Each row below holds a small network's activations on one input, seen along a few directions.
In each table, some parts of the input vary, and every possible input appears once, in random order.
Descriptions start from the smaller parts, as in this example, which fits no table here: one of 6 places along a line, together with either a single point or one of 9 places around a ring or (one of 2 separate values, together with one of 5 places around a ring).
Shared parts are said once, and a part with two or three values counts as separate values.

Other details of the inputs shift rows strongly along two fixed directions, in all tables alike. That doesn't count.

Rows:
r1: -25 -2 21 21 9 -11 -18 12 -8 49 7 -4
r2: -17 6 -14 27 5 4 23 7 -2 12 -8 21
r3: 34 -2 48 -37 -26 4 -53 -6 -18 -34 22 -54
r4: -25 -2 19 13 10 -11 -9 15 -7 53 -7 2
r5: -17 -19 -19 31 11 3 18 19 0 33 -5 33
r6: -18 -2 39 13 -7 -8 -25 22 -27 49 14 -16
r7: 36 1 45 -33 -18 -1 -50 -21 -10 -34 28 -42
r8: -10 -17 40 -5 -3 -15 -18 14 -20 59 8 -15
r9: 15 15 -3 -16 -21 10 6 -18 0 -32 13 -11
r10: 33 13 58 -28 -30 -3 -46 -10 -22 -37 26 -44
r11: -24 -10 -40 19 8 10 26 12 12 20 -13 22
r12: 5 21 -4 -30 14 8 -18 -18 6 -43 25 -21
r13: -11 -26 24 21 9 -15 -13 19 -11 51 8 4
r14: -20 -5 -28 24 11 -3 37 -2 12 25 -5 25
r15: -32 -2 -32 13 42 1 5 18 11 30 11 19
r16: 11 20 -5 -14 24 5 -15 -10 6 -49 15 -11
r17: 38 3 1 -39 -30 11 2 -22 5 -62 11 -27
r18: -7 -17 28 9 -6 -4 -25 23 -23 49 17 -9
r19: -25 -4 -12 17 15 -3 15 10 8 48 -12 21
r20: 38 0 53 -35 -30 -2 -37 -5 -19 -40 18 -50
r21: -17 0 27 6 -6 0 -35 17 -20 41 16 -16
r22: 44 4 46 -52 -31 -4 -57 -16 -19 -45 15 -46
r23: -15 -19 9 7 3 -9 -21 27 -15 56 -7 3
r24: 19 17 -8 -14 -19 8 21 -18 9 -58 -5 -13
r25: 6 -3 -4 3 3 -2 -4 7 -3 4 -16 8
r26: -12 -13 -37 27 14 -5 41 15 10 18 -32 43
r27: 35 6 31 -32 -23 11 -47 -18 -14 -44 26 -35
r28: -14 -4 -30 14 -1 9 27 2 4 14 -1 23
r29: -7 5 -4 -1 -9 -10 16 4 -2 7 -15 6
r30: 17 20 -37 -7 -7 8 43 -40 25 -60 -4 10
r31: 5 13 -67 22 17 14 55 -30 38 -51 -22 41
r32: -17 1 -24 3 0 -1 12 7 6 16 -18 17
r33: -31 6 14 15 38 -9 -26 24 -9 31 14 -4
r34: -9 5 33 11 3 -10 -27 6 -9 23 9 -15
r35: -7 -18 20 8 11 -8 -18 16 -6 43 -3 5
r36: -19 -5 6 6 -2 1 -10 17 -6 29 1 -9
r37: 13 4 12 -24 20 3 -36 -4 -4 -30 26 -23
r38: -20 -3 -35 22 8 12 15 8 7 25 -2 25
r39: 26 17 -7 -18 -4 6 10 -29 18 -56 -10 1
r40: -33 8 -11 16 40 -2 -6 18 -1 28 10 6
r41: 42 11 -3 -34 -17 10 -13 -40 12 -62 18 -23
r42: -6 -8 -21 20 21 2 21 3 12 16 -21 30
r43: -11 13 -7 19 3 7 -2 4 0 2 -2 9
r44: 1 -16 35 3 3 -14 -10 13 -11 31 -3 -1
r45: 2 14 2 -5 1 0 6 -13 9 -17 -10 2
r46: -21 7 7 20 2 2 -12 14 -8 32 6 2
r47: 23 11 0 -39 -24 4 -14 -20 2 -37 4 -19
r48: -11 -27 24 16 1 -8 -12 34 -16 47 2 -5
r49: 2 9 -77 9 10 19 56 -35 39 -40 -12 37
r50: -19 -3 41 9 -5 -8 -35 27 -20 34 3 -24
r51: 33 19 50 -32 -27 -8 -30 -28 -10 -46 24 -45
r52: 6 6 -74 -6 -5 10 67 -22 30 -41 -28 41
r53: -4 -6 -14 9 2 11 -6 6 -2 13 7 8
r54: -22 -12 8 7 38 -5 -31 27 -13 46 22 -6
r55: 3 -16 -10 8 9 -4 25 2 7 15 -12 22
r56: -30 -8 -50 26 7 7 57 12 20 14 -21 37
r57: -14 -11 3 24 4 -5 13 25 -4 25 -12 8
r58: 22 0 -5 -27 -18 15 -9 -15 6 -45 9 -20
r59: 29 18 26 -38 -24 -3 -2 -31 -1 -45 7 -28
r60: 41 18 4 -25 -19 16 -21 -30 0 -72 12 -21
r61: -3 -11 60 2 -1 -21 -29 18 -24 42 3 -18
r62: -13 -13 6 10 1 -8 3 4 -3 36 9 3
r63: -19 1 -33 39 18 10 20 9 7 11 -15 34
r64: 11 20 -64 -2 1 17 46 -42 38 -59 -8 23
r65: 31 15 64 -40 -27 -11 -34 -19 -17 -31 15 -47
r66: 24 23 15 -30 -22 0 -18 -19 -5 -49 -5 -24
r67: 4 22 -58 -8 -3 11 44 -28 24 -55 -26 26
r68: 20 13 -3 -33 -26 -1 10 -19 1 -38 -3 -12
r69: -7 -18 31 -2 5 -8 -30 16 -14 53 5 -10
r70: -6 10 -13 -1 -7 8 7 -1 8 -18 -6 -4
r71: -17 -12 28 -1 4 -8 -23 13 -12 56 4 -7
r72: -4 -19 9 -1 3 -8 7 7 -2 33 -2 9
r73: -11 -24 14 11 2 -16 -6 30 -16 50 -11 10
r74: -16 0 -14 13 -3 0 27 9 4 7 -10 9
r75: 14 10 -45 13 6 6 52 -28 28 -50 -14 29
r76: -13 -23 16 5 -2 -15 -9 28 -19 56 -6 4
r77: -5 -5 46 0 -4 -17 -45 24 -25 35 -3 -19
r78: -26 -14 -53 24 7 8 56 12 19 16 -18 37
r79: 20 22 -34 -15 -13 4 40 -27 14 -62 -23 12
r80: -8 -3 -9 18 6 5 5 12 2 1 -13 5
r81: 41 6 2 -34 -22 4 2 -37 11 -58 18 -20
r82: 10 4 -55 8 5 19 39 -14 28 -53 -21 25
r83: -3 -12 31 14 -3 -4 -22 21 -20 29 9 -4
r84: -7 -5 -11 14 3 -9 21 12 -1 10 -25 20
r85: -7 -13 -20 30 16 -4 29 2 11 14 -9 29
r86: 9 8 -13 -18 -9 1 30 -22 15 -24 -6 5
r87: -11 -8 -31 36 24 2 22 2 16 16 -13 33
r88: -13 -7 35 2 33 -8 -51 26 -20 27 24 -20
Each input here is: one of 8 places around a ring, together with either a single point or (one of 2 separate values, together with one of 5 places around a ring).
The inputs of r66 and r22 match in every part but the place on the ring of 8. If r34 is changed in the same way as r66 into r22, which row does it become?
> r7
The inputs of r21 and r38 match in every part but the place on the ring of 8. If r86 is changed in the same way as r21 into r38, which row does it become?
> r8
The inputs of r70 and r80 match in every part but the place on the ring of 8. If r1 is changed in the same way as r70 into r80, which row does it become?
> r31
A walk changes only the place on the ring of 8. It starts at r2 and steps to r10. List the rest of the walk in order.
> r83, r5, r18, r28, r9, r6
Which other rows does r49 become when the choice among 2 separate values takes its other values? List them by row number.
> r62
Which other rows does r53 become when the place on the ring of 5 takes its other values? List them by row number.
> r23, r41, r58, r69
Which other rows agree with r82 in the place on the ring of 8? List them by row number.
> r20, r25, r26, r42, r44, r60, r83, r85, r87, r88

Rows:
r89: -31 11 35 23 -32 -2 -15 32 -25 42 6 -27
r90: 50 -23 28 -53 -2 -14 -21 -17 -1 -35 7 -16
r91: 4 31 -49 13 13 21 11 -1 13 -71 -24 22
r92: 40 5 27 -23 28 0 -39 -33 1 -45 37 -26
r93: -12 -21 -14 24 16 -28 43 10 10 45 -50 51
r94: 17 -47 39 25 2 0 -30 30 -18 39 15 -1
r95: -9 -11 47 3 -23 -20 0 -6 -19 69 14 -13
r96: -38 12 41 -11 -10 -29 -7 15 -18 53 -1 -24
r97: -7 37 -31 -14 -4 -7 62 -35 30 -34 -11 7
r98: -20 -23 -33 61 58 5 11 11 15 25 8 43
r99: 1 -47 -34 46 16 12 24 35 6 31 -18 49
r100: -30 7 -6 39 39 -31 48 10 13 34 -39 37
r101: -17 -16 -36 28 72 -11 14 10 23 38 -6 43
r102: 36 1 15 -47 18 3 -53 -12 -2 -46 8 -30
r103: -6 -22 -6 63 8 -11 44 5 8 38 -27 51
r104: 30 26 50 3 -27 -1 -19 -12 -11 -62 2 -37
r105: 32 8 40 -22 -57 2 -3 -40 -7 -26 27 -34
r106: -14 2 51 38 -10 -11 -26 38 -28 24 -15 -14
r107: 57 -24 40 -18 -11 2 -23 -23 -5 -44 31 -20
r108: 41 -24 -49 -6 -8 20 24 4 13 -52 -19 26
r109: 18 -42 48 6 23 -17 -19 11 -15 51 19 1
r110: -14 38 -44 16 9 23 34 -34 28 -46 21 12
r111: -28 -13 12 -22 22 -10 -41 15 -9 57 31 -18
r112: -19 -24 -39 62 48 15 4 23 12 23 0 40
r113: 2 5 -65 8 3 37 17 -26 28 -46 26 9
r114: -26 -10 -24 15 -1 -18 57 -5 16 65 -22 37
r115: 5 -22 42 0 -20 -22 -26 33 -32 44 -35 -2
r116: -6 -22 15 -3 31 -4 -60 40 -26 34 0 -9
r117: 23 37 40 -33 23 -15 -35 -28 3 -51 15 -29
r118: -3 38 4 -46 -19 13 -37 -6 -13 -41 14 -38
r119: 10 -23 56 36 -22 -12 -21 21 -22 40 -10 -2
r120: -12 -22 -19 25 10 -16 38 16 8 44 -62 46
r121: -15 38 -64 -2 -8 30 20 -7 15 -53 -5 9
r122: -4 7 -73 -30 16 24 20 -22 32 -33 -1 12
r123: -20 10 49 41 32 -8 -39 16 -16 25 20 -8
r124: -44 18 27 -13 17 -15 -33 14 -14 49 18 -18
r125: 7 24 -36 -1 -5 -1 39 -3 9 -61 -51 19
r126: -27 -15 -43 31 -31 6 42 27 -1 51 -33 35
r127: 10 25 -35 14 -13 7 37 1 8 -68 -43 18
r128: 10 33 33 -9 -48 8 -7 -16 -7 -40 20 -47
r129: 54 -24 20 -50 -19 2 -34 3 -15 -41 -2 -23
r130: 11 35 43 -13 -40 0 -2 -30 -7 -41 30 -47
r131: 19 6 -2 -28 -22 28 -47 -13 -7 -41 45 -41
r132: 9 7 -42 -30 -34 7 51 -31 24 -26 -35 16
r133: -60 17 -45 15 31 7 21 18 13 43 -19 28
r134: -39 -12 -46 28 46 9 25 -4 18 51 23 31
r135: 19 2 -51 -18 43 2 14 -23 31 -53 -7 26
r136: 17 -19 -46 -2 -13 23 50 -35 26 -33 23 20
r137: -15 -13 40 -19 -27 -29 -8 7 -17 68 -4 -13
r138: 10 -17 61 2 2 -40 -13 6 -15 55 -16 -1
r139: -13 42 -43 1 20 16 40 -41 28 -39 17 13
r140: -36 9 -24 70 43 11 13 24 10 17 -13 39
r141: -5 -40 10 -9 -28 7 -27 40 -26 55 18 -15
r142: 27 25 54 3 -16 -10 -10 -23 -8 -56 9 -31
r143: 6 31 -41 24 15 25 12 -9 18 -73 -14 22
r144: 32 -1 -35 6 -30 9 36 -7 9 -52 -46 30
r145: 36 -13 20 -64 -20 -4 -9 -31 5 -15 36 -32
r146: -35 14 -15 53 64 -7 24 5 13 27 -9 42
r147: -41 9 -38 34 44 1 8 37 0 21 -38 41
r148: -12 39 -49 16 -2 32 26 -24 26 -52 13 8
r149: 11 -18 65 18 0 -30 -10 1 -21 52 -5 0
r150: -14 -14 27 -14 -43 -13 -16 27 -29 61 -14 -16
r151: 15 32 27 -37 12 -2 -44 -13 -3 -55 -7 -29
r152: -4 -36 32 -9 0 -7 -9 3 -14 67 38 -12
r153: 3 32 19 -44 -46 -1 -11 -5 -18 -38 -5 -43
r154: 0 33 -36 -9 37 -3 22 -24 28 -61 -20 26
r155: 34 -19 14 -28 -42 21 -16 -18 -4 -28 41 -32
r156: 34 -17 4 -65 -42 12 -23 -3 -12 -23 18 -34
r157: -23 -10 17 -16 28 -11 -36 7 -5 61 39 -19
r158: -20 -24 -46 55 43 17 0 32 7 21 -8 42
r159: 38 -23 -42 -27 11 8 31 -13 26 -44 -28 25
r160: -28 7 -2 55 38 -22 51 6 8 31 -28 37
r161: -4 -22 14 14 22 3 -62 44 -27 29 8 -9
r162: -32 11 28 10 -34 -6 -17 40 -30 42 -4 -28
r163: 15 6 8 -21 -6 18 -32 -33 3 -36 58 -36
r164: -3 7 -81 -25 7 28 16 -11 19 -38 0 14
r165: -9 -39 18 -30 -10 -4 -22 24 -13 65 9 -17
r166: -14 32 -40 -22 -17 6 52 -23 22 -42 -32 4
r167: -37 17 21 20 -5 11 -42 30 -21 39 25 -23
r168: -10 -15 39 20 -44 -3 -11 14 -19 58 10 -16
r169: 2 -40 -25 19 45 -17 38 13 20 47 -16 49
r170: 37 -19 12 -37 -49 22 -25 -9 -10 -30 35 -35
r171: 6 26 -22 -6 11 -18 48 -24 22 -59 -41 21
r172: 24 25 45 -37 -15 -16 -20 -14 -10 -54 -25 -38
r173: 9 -23 48 31 -26 -10 -26 30 -27 40 -18 0
r174: 32 -16 16 -70 -26 -4 -14 -23 1 -19 28 -31
r175: 18 6 -11 -39 -23 24 -49 -3 -12 -37 35 -41
r176: -31 15 48 11 -5 -20 2 3 -20 54 17 -25
r177: -10 -15 33 14 -49 -1 -16 23 -24 56 2 -15
r178: -15 43 -45 -18 21 7 35 -38 34 -39 7 12
The inputs of r151 and r120 match in every part but one. If r110 is changed in the same way as r151 into r120, which row does it become?
> r105
What is each input in this table made of?
> one of 2 separate values, together with one of 5 places around a ring, together with one of 9 places around a ring
Which other rows does r154 become when the choice among 2 separate values takes its other values? List them by row number.
> r124
Which other rows does r140 become when the place on the ring of 5 takes its other values? List them by row number.
> r94, r104, r112, r119
Which other rows does r99 become when the choice among 2 separate values takes its other values? List them by row number.
> r170

Rows:
r179: -1 -2 23 -4 24 -7 -30 3 -7 13 18 -12
r180: -4 17 2 7 -5 6 -5 1 -2 -20 -6 -6
r181: 7 -7 -3 -21 -16 10 -8 -5 -1 -3 18 -14
r182: 19 34 25 -45 -26 9 -35 -27 -6 -57 31 -50
r183: -12 6 -31 33 20 -3 43 0 18 -6 -32 39
r184: -2 -18 -55 20 2 14 40 7 17 -2 -23 40
r185: 35 -11 73 -29 -25 -17 -52 2 -28 -1 10 -42
r186: -17 -24 -26 11 6 -3 29 9 8 45 -7 25
r187: 34 -17 68 -39 -17 -16 -54 -4 -23 4 24 -44
r188: 18 -14 8 -23 -8 -6 0 -13 1 -1 7 -7
r189: -32 -2 -36 26 21 12 8 20 5 26 1 20
r190: -23 6 -55 13 28 11 35 -8 26 3 0 30
r191: -25 -23 50 1 9 -14 -52 30 -28 85 31 -25
r192: -16 -32 56 -1 10 -20 -46 30 -28 84 24 -20
r193: 9 29 -31 -10 5 4 38 -38 27 -56 -8 11
r194: -7 -1 -31 24 14 -8 56 -6 20 3 -33 42
r195: 36 20 30 -43 -19 14 -55 -20 -12 -67 30 -51
r196: 22 7 -40 -23 -21 8 50 -36 25 -47 -14 14
r197: 23 8 -36 -23 8 12 22 -36 24 -53 10 8
r198: -5 5 -13 -4 22 1 1 -10 10 -1 12 4
r199: 32 4 77 -26 -26 -18 -46 -2 -26 -14 7 -44
r200: 9 28 -39 -5 -20 15 39 -25 19 -63 -16 9
r201: -14 9 -46 29 24 -3 62 -11 27 -9 -33 48
r202: -16 4 -53 20 1 1 71 -11 26 3 -30 42
r203: -39 -32 -12 34 14 2 -1 44 -10 82 -1 22
r204: 7 -15 23 1 16 -4 -34 10 -9 13 13 -8
r205: 0 -12 -14 -11 1 5 9 -6 7 11 10 3
r206: 13 -18 -11 5 -3 4 3 8 1 -4 -10 12
r207: -4 11 22 -3 -2 -14 3 -8 -3 8 -2 -7
r208: 2 14 4 4 19 -1 -11 -4 4 -23 1 -1
r209: -12 7 -6 -7 3 9 -15 1 -1 6 21 -12
r210: 14 -10 -5 7 -10 0 11 6 -2 -7 -20 11
r211: -33 3 56 8 -8 -15 -44 29 -31 66 18 -34
r212: -12 -15 -57 11 -3 12 48 1 20 13 -13 35
r213: 21 15 -34 -8 10 19 3 -19 17 -67 2 6
r214: 26 33 25 -42 -27 11 -40 -24 -9 -70 28 -50
r215: -44 -7 -13 53 39 -4 1 41 -5 56 -15 30
r216: 47 6 34 -43 -48 5 -29 -19 -14 -57 6 -40
r217: -31 -43 -16 51 34 -13 19 43 -1 86 -23 47
r218: 6 33 -50 -16 6 15 37 -40 31 -65 1 10
r219: -30 9 -34 24 35 -3 31 0 17 18 -8 31
r220: -16 -19 -16 16 8 -12 36 8 7 46 -21 32
r221: -20 -28 35 26 19 -8 -49 45 -27 70 11 -5
r222: -3 8 56 -3 8 -19 -35 4 -18 19 10 -28
r223: 1 4 5 -1 -6 -12 25 -9 4 5 -12 7
r224: -45 -24 -29 43 24 6 6 40 -3 75 -3 31
r225: 53 5 31 -47 -28 -6 -10 -36 -1 -60 5 -28
r226: -46 -4 -6 37 15 -13 28 21 0 70 -17 26
r227: 0 -8 8 -11 -27 -1 3 2 -8 18 -1 -8
r228: 15 19 -35 -8 -29 13 42 -22 17 -55 -19 10
r229: -25 -4 51 15 28 -21 -42 25 -22 57 14 -15
r230: -9 -25 -39 31 32 2 29 14 14 22 -16 43
r231: -18 -36 43 23 14 -11 -48 50 -31 80 9 -8
r232: 11 4 6 -4 20 2 -23 -4 1 -21 11 -7
r233: 30 5 80 -23 -35 -13 -55 7 -34 -11 8 -51
r234: 47 8 27 -48 -7 3 -35 -35 0 -63 29 -36
r235: -26 5 -29 44 24 2 26 17 8 13 -25 33
r236: -42 -2 28 29 4 -9 -24 39 -23 69 1 -9
r237: 17 -15 12 -14 9 -4 -11 -5 0 -1 11 -4
r238: -22 -17 -34 30 20 12 7 23 4 28 -7 29
r239: 24 17 -21 -7 -27 11 29 -20 11 -61 -21 6
r240: 4 30 -36 -11 -3 9 39 -36 26 -53 -6 7
r241: 9 29 -27 -14 -24 11 34 -30 16 -55 -6 -1
r242: -7 -4 -6 -8 -4 10 -13 1 0 12 19 -8
r243: 0 4 54 7 -10 -12 -37 19 -26 15 -1 -24
r244: 21 6 -42 -13 -29 15 40 -22 17 -51 -17 13
r245: 25 -1 -35 -22 -26 18 21 -20 14 -50 -2 2
r246: -32 7 -43 38 26 10 22 17 10 10 -16 33
r247: -18 -33 48 13 1 -8 -55 47 -35 77 15 -18
r248: 34 24 30 -47 -53 3 -11 -30 -8 -56 12 -44
r249: 16 25 -23 -4 -18 12 24 -22 12 -66 -17 5
r250: 21 14 83 -23 -10 -16 -67 -1 -29 -12 20 -56
The inputs of r238 and r247 match in every part but one. If r221 is changed in the same way as r238 into r247, which row does it become?
> r231
The inputs of r201 and r194 match in every part but one. If r226 is changed in the same way as r201 into r194, which row does it become?
> r202
What is each input in this table made of?
> one of 8 places around a ring, together with one of 9 places around a ring
Which other rows does r208 become when the place on the ring of 9 takes its other values? List them by row number.
> r183, r185, r199, r204, r217, r230, r232, r250
